A small network was trained on invented records. Each row is its activation on one of them, seen along a few directions.
Each row is followed by the record's values for the fields Pifo, Figok, Ful, Kud, Nup, Lus.
Not every record has every field; a missing one is left out.
The largest differences between rows may come from other fields.
In the rows, zero is written as 500.
Strong random noise was added to every row along 15 fixed directions; ignore it. To show where, here is one row again and again, with new noise each time:
[623,589,579,326,256,436,390,424,509,465,345,612,799,419,561,396,501,444,433,433,553,545,376,423,388,449,550,687,329,489,420,571,403,461,548,411,460]
[637,432,762,402,455,365,417,370,429,422,781,465,437,450,333,645,488,406,561,498,459,538,435,451,452,519,522,650,285,580,509,351,651,556,435,318,476]
[665,776,220,432,165,767,474,469,389,368,219,552,459,670,653,266,466,385,446,600,590,456,583,537,624,458,612,283,382,433,516,563,512,540,428,491,160]
[296,606,346,743,597,685,557,594,522,507,493,453,275,407,570,420,559,396,408,592,449,425,601,591,510,618,530,533,694,455,593,485,576,553,620,520,760]
[523,538,445,487,555,553,571,153,331,570,473,649,452,495,509,260,441,562,525,487,603,467,355,441,466,464,485,580,375,422,274,631,519,360,458,318,730]
[414,445,581,556,653,584,504,477,446,625,599,507,403,562,559,551,547,417,624,589,563,351,451,435,440,404,534,641,485,429,437,379,571,384,542,547,578]
[396,415,477,601,686,657,460,537,342,850,490,543,395,671,514,539,619,494,617,630,599,277,378,422,463,531,707,719,580,356,312,624,595,332,436,594,651]
[636,476,786,511,448,559,441,423,675,476,432,364,499,489,610,478,577,168,629,627,636,534,613,598,364,351,465,641,252,557,527,274,686,575,528,556,464]
[511,429,692,504,611,440,561,583,673,448,633,408,591,416,512,205,576,535,536,561,539,532,409,337,438,468,280,609,557,346,414,233,227,339,842,648,644]
[387,537,622,405,675,306,317,403,806,355,381,361,583,278,602,521,629,388,539,438,444,467,671,525,486,657,315,602,468,681,724,542,581,754,494,704,482]
[666,630,460,521,381,505,331,410,135,544,240,578,578,569,386,517,521,476,452,482,500,632,289,789,515,661,665,512,298,631,517,761,675,686,168,378,503]
[334,687,316,423,339,658,483,535,334,511,518,693,424,397,732,331,447,592,462,482,559,404,494,580,414,410,487,451,476,498,546,544,631,514,544,411,779]
[533,492,568,599,461,473,531,474,486,446,661,494,352,463,414,732,434,389,453,507,469,552,473,602,436,491,583,648,416,570,591,372,535,544,472,375,609]
[318,518,575,497,444,572,630,663,501,475,551,565,411,623,558,421,354,573,269,406,540,388,669,581,387,298,476,464,642,465,536,593,406,688,439,515,546]
[460,532,384,470,542,314,589,560,315,296,733,573,419,633,357,772,291,761,391,371,381,526,363,584,633,477,416,349,528,570,694,418,188,566,362,535,378]
[512,662,249,369,471,394,402,308,373,350,449,631,623,341,567,432,474,670,587,464,344,515,383,362,674,657,383,336,408,531,543,548,482,405,545,406,422]
[559,506,521,524,686,544,532,473,333,404,568,488,244,592,548,323,446,659,713,569,517,547,485,641,551,435,260,158,389,550,593,310,606,558,444,579,447]

[652,413,731,541,693,368,434,456,488,387,434,439,433,521,320,591,497,455,536,401,439,654,441,596,435,542,479,435,434,643,594,479,522,661,386,464,237]
Pifo=l2 Figok=v2 Ful=c1 Kud=f2 Nup=p2 Lus=d2
[588,447,445,408,405,482,577,486,739,494,548,382,402,529,679,369,443,667,706,625,632,580,736,654,567,422,200,263,339,563,554,361,560,538,446,724,660]
Pifo=l1 Figok=v1 Ful=c1 Kud=f4 Nup=p3 Lus=d1
[512,497,470,554,486,507,462,673,358,561,472,487,598,529,451,531,523,576,522,511,421,542,406,546,547,565,512,448,564,475,520,486,486,482,474,543,478]
Pifo=l1 Figok=v2 Kud=f2 Nup=p3
[726,409,746,546,483,357,407,676,630,497,337,517,698,420,546,732,514,402,611,489,459,722,389,571,300,378,540,554,348,605,619,330,483,470,611,529,353]
Pifo=l2 Figok=v2 Kud=f1 Nup=p4 Lus=d1
[544,457,496,517,608,441,455,565,472,480,715,388,355,561,424,722,560,476,609,605,436,454,492,463,627,585,537,439,493,524,619,369,581,504,466,606,423]
Pifo=l2 Figok=v3 Ful=c2 Kud=f1 Nup=p4 Lus=d1
[454,501,637,478,620,404,524,318,489,410,397,438,714,497,564,474,460,442,581,456,483,521,553,587,552,361,239,394,379,579,535,437,536,598,391,579,426]
Pifo=l1 Figok=v2 Kud=f4 Nup=p3
[438,475,523,571,618,562,659,200,337,378,769,394,282,622,314,471,407,418,477,564,394,396,666,398,739,508,430,327,506,437,390,447,668,550,366,280,375]
Pifo=l1 Figok=v2 Kud=f4 Nup=p1
[435,537,526,549,400,709,674,508,488,510,519,448,394,607,573,200,446,453,389,572,633,464,690,613,492,335,421,382,536,416,406,514,558,597,486,484,648]
Pifo=l1 Figok=v1 Ful=c1 Kud=f3 Nup=p3 Lus=d2
[529,522,602,486,451,450,582,465,427,404,619,483,641,461,385,277,492,505,345,483,437,547,440,369,560,497,438,455,543,388,376,504,399,467,620,371,555]
Pifo=l2 Figok=v3 Kud=f1 Nup=p4
[311,517,373,472,430,563,492,644,429,584,752,400,377,569,402,554,581,534,336,555,523,331,570,541,647,676,611,573,675,464,517,625,561,620,389,594,723]
Pifo=l2 Figok=v3 Kud=f3 Nup=p3
[580,498,218,380,224,405,563,612,607,455,746,450,499,513,393,438,447,822,437,593,380,529,595,310,787,758,449,352,596,384,438,559,297,394,553,520,550]
Pifo=l1 Figok=v1 Ful=c1 Kud=f3 Nup=p3 Lus=d1
[581,608,176,406,284,607,544,573,582,406,584,590,139,536,539,552,383,620,404,440,604,481,575,532,489,529,663,405,531,527,631,577,407,525,457,480,465]
Pifo=l2 Figok=v2 Ful=c1 Kud=f2 Nup=p2 Lus=d2
[576,530,499,588,554,522,565,327,560,390,541,302,526,525,403,453,594,244,482,612,585,546,424,515,625,530,462,590,445,440,462,302,364,421,581,579,509]
Pifo=l2 Figok=v2 Ful=c1 Kud=f2 Nup=p2 Lus=d2
[444,562,676,450,511,447,338,376,213,522,428,576,698,413,400,581,574,331,399,383,425,476,361,542,431,515,655,651,415,587,477,678,751,636,351,274,492]
Figok=v3 Kud=f1 Nup=p4
[427,564,586,684,601,557,609,486,519,384,285,508,534,503,518,542,424,285,318,353,580,583,453,765,330,302,482,600,537,582,633,410,327,633,481,531,498]
Pifo=l2 Figok=v3 Kud=f4 Nup=p3
[621,508,425,348,478,409,503,317,683,443,411,517,578,538,690,650,458,477,650,508,637,494,518,473,539,327,446,449,276,563,550,437,429,396,471,660,366]
Pifo=l2 Figok=v3 Kud=f1 Nup=p4
[513,388,577,559,486,347,489,377,613,626,466,387,809,432,509,709,565,422,593,625,461,590,508,569,603,551,420,608,367,558,434,487,581,436,465,564,725]
Pifo=l2 Figok=v3 Ful=c2 Kud=f3 Nup=p3 Lus=d1
[630,395,609,466,518,382,575,467,602,385,775,492,394,335,375,452,422,614,563,426,443,631,447,373,431,511,365,489,480,506,504,277,415,388,663,373,570]
Pifo=l2 Figok=v3 Kud=f2 Nup=p3
[504,397,596,764,569,556,694,864,653,454,418,360,328,671,460,347,390,657,377,571,382,625,809,675,521,490,349,139,742,452,583,515,393,715,508,642,413]
Pifo=l1 Figok=v2 Ful=c2 Kud=f2 Nup=p2 Lus=d1
[350,410,477,366,584,498,537,525,642,599,709,561,395,430,709,442,479,710,681,516,597,365,562,380,435,371,345,496,508,459,471,382,513,342,637,619,726]
Pifo=l1 Figok=v2 Kud=f3 Nup=p3
[388,610,490,520,676,480,512,392,385,422,674,439,416,473,434,379,590,411,400,495,597,407,318,531,518,567,458,716,531,451,533,438,364,525,535,604,785]
Pifo=l1 Figok=v2 Ful=c2 Kud=f1 Nup=p4 Lus=d1
[439,474,515,237,406,388,547,577,629,454,548,635,514,578,645,498,320,782,438,315,634,432,575,516,381,268,382,453,471,549,566,590,277,581,405,644,475]
Pifo=l1 Figok=v2 Kud=f3 Nup=p3
[788,545,629,302,211,425,338,426,489,367,572,415,597,346,421,337,560,444,593,535,475,671,505,496,516,630,423,434,250,596,527,405,723,596,482,371,441]
Pifo=l2 Figok=v3 Ful=c2 Kud=f2 Nup=p3 Lus=d1
[426,473,371,459,311,491,530,702,573,582,571,564,397,599,612,547,408,770,508,572,467,474,685,546,548,517,481,343,520,512,515,588,511,525,455,551,592]
Pifo=l1 Figok=v1 Ful=c1 Kud=f1 Nup=p3 Lus=d1
[740,444,550,640,268,625,596,594,477,533,519,432,426,634,419,550,449,390,508,664,527,655,549,633,519,441,599,421,388,472,446,358,579,476,470,402,467]
Pifo=l2 Figok=v3 Ful=c2 Kud=f3 Nup=p3 Lus=d1
[492,498,626,812,795,574,551,572,262,602,292,524,540,512,544,400,547,450,580,549,525,651,253,789,375,391,431,467,478,498,507,399,526,464,547,560,743]
Pifo=l1 Figok=v2 Kud=f1 Nup=p4
[433,604,426,426,429,417,488,584,392,409,606,801,377,270,580,655,328,676,409,246,483,582,320,612,223,372,558,568,457,644,707,506,447,523,559,293,736]
Pifo=l1 Figok=v1 Ful=c1 Kud=f1 Nup=p4 Lus=d2
[347,532,637,215,431,356,287,596,550,412,682,464,607,280,533,504,585,537,490,365,438,410,601,471,450,586,381,536,507,654,681,520,701,742,464,545,544]
Pifo=l2 Figok=v3 Kud=f4 Nup=p3
[474,390,601,501,565,347,501,594,774,510,597,504,440,408,464,710,465,545,454,412,468,498,540,429,351,536,535,747,570,540,581,491,338,508,565,553,579]
Pifo=l1 Figok=v2 Ful=c2 Kud=f3 Nup=p3 Lus=d1
[522,614,267,504,527,462,392,482,419,490,362,620,487,386,506,645,533,541,488,418,444,542,325,520,504,649,656,518,508,578,617,654,489,464,481,455,498]
Pifo=l2 Figok=v2 Ful=c1 Kud=f1 Nup=p4 Lus=d2
[414,485,607,399,489,537,370,578,165,650,633,446,753,493,356,119,717,597,496,605,419,408,350,312,650,699,477,470,603,307,218,611,655,423,571,440,631]
Figok=v3 Kud=f2 Nup=p2

Here are new rows. What are their fields?
[524,512,495,468,468,634,657,192,425,538,391,484,465,742,431,311,444,372,337,457,794,440,495,620,506,323,557,594,428,444,287,676,412,557,264,482,525]
Pifo=l2 Figok=v2 Ful=c1 Kud=f3 Nup=p3 Lus=d2
[817,370,590,445,332,395,427,558,646,584,614,339,436,540,324,517,569,562,616,624,579,645,466,527,520,713,540,632,348,515,455,461,484,486,430,603,587]
Pifo=l1 Figok=v2 Ful=c2 Kud=f4 Nup=p3 Lus=d1
[366,456,565,596,710,491,543,398,445,590,290,616,692,451,702,532,445,529,677,478,464,521,476,568,435,279,321,387,438,550,471,470,584,411,525,494,533]
Pifo=l1 Figok=v1 Ful=c1 Kud=f3 Nup=p3 Lus=d2
[637,484,643,503,492,575,408,620,457,493,453,425,423,590,318,425,604,359,412,485,518,503,451,452,442,599,697,583,572,471,481,562,511,604,464,472,243]
Pifo=l2 Figok=v2 Ful=c1 Kud=f3 Nup=p3 Lus=d2
[540,528,439,356,321,526,422,662,500,545,499,497,582,512,577,407,548,617,542,551,541,510,511,502,537,527,488,420,475,486,499,511,513,490,526,582,487]
Pifo=l1 Figok=v1 Ful=c1 Kud=f3 Nup=p3 Lus=d2
[585,449,590,559,308,600,648,662,712,549,583,457,296,442,451,165,460,576,308,504,662,635,608,611,299,513,512,615,580,433,407,563,401,576,617,453,899]
Pifo=l1 Figok=v1 Ful=c1 Kud=f3 Nup=p3 Lus=d2
[306,726,406,688,542,562,533,422,452,227,365,635,587,278,648,759,407,172,397,401,277,469,491,475,450,345,529,541,557,554,740,261,453,479,699,284,278]
Pifo=l1 Figok=v2 Ful=c2 Kud=f3 Nup=p3 Lus=d1
[643,446,577,516,564,451,469,472,414,547,394,405,618,676,415,467,561,504,564,584,580,582,370,610,580,526,464,457,401,490,430,492,422,498,390,666,427]
Pifo=l2 Figok=v3 Ful=c2 Kud=f2 Nup=p2 Lus=d1
[564,414,628,501,489,374,525,573,665,505,576,351,563,534,402,492,541,509,419,532,590,587,488,599,486,557,434,626,500,502,502,480,316,568,487,693,688]
Pifo=l2 Figok=v3 Ful=c2 Kud=f2 Nup=p2 Lus=d1
[348,458,790,468,673,367,454,168,588,482,445,363,920,437,567,463,657,196,563,567,502,417,504,375,586,412,310,683,362,492,341,379,549,437,594,550,501]
Pifo=l2 Figok=v3 Kud=f1 Nup=p3
[464,597,317,466,642,519,388,410,132,623,467,579,521,647,432,504,599,579,550,514,602,379,134,550,593,636,598,655,464,455,445,618,399,409,314,636,601]
Pifo=l1 Figok=v2 Ful=c2 Kud=f3 Nup=p3 Lus=d1
[379,454,345,636,376,550,666,644,540,641,442,511,721,659,721,810,384,539,561,663,474,484,626,647,638,252,431,320,498,473,515,396,453,365,475,661,587]
Pifo=l2 Figok=v3 Ful=c2 Kud=f3 Nup=p3 Lus=d1
[628,668,305,499,224,743,558,641,593,484,237,605,464,612,747,265,444,462,450,579,640,467,584,464,429,328,616,403,489,360,477,513,355,397,643,562,346]
Pifo=l1 Figok=v2 Ful=c2 Kud=f1 Nup=p4 Lus=d1
[486,469,663,564,887,397,492,370,333,468,553,534,493,518,461,479,529,504,644,468,510,476,225,456,439,422,378,573,440,483,501,332,386,397,556,574,508]
Pifo=l1 Figok=v2 Ful=c2 Kud=f1 Nup=p4 Lus=d1
[545,356,713,276,456,435,412,578,735,524,579,570,389,341,612,456,459,645,670,376,546,506,654,415,239,377,415,490,421,609,548,433,670,535,560,462,453]
Figok=v3 Kud=f4 Nup=p3
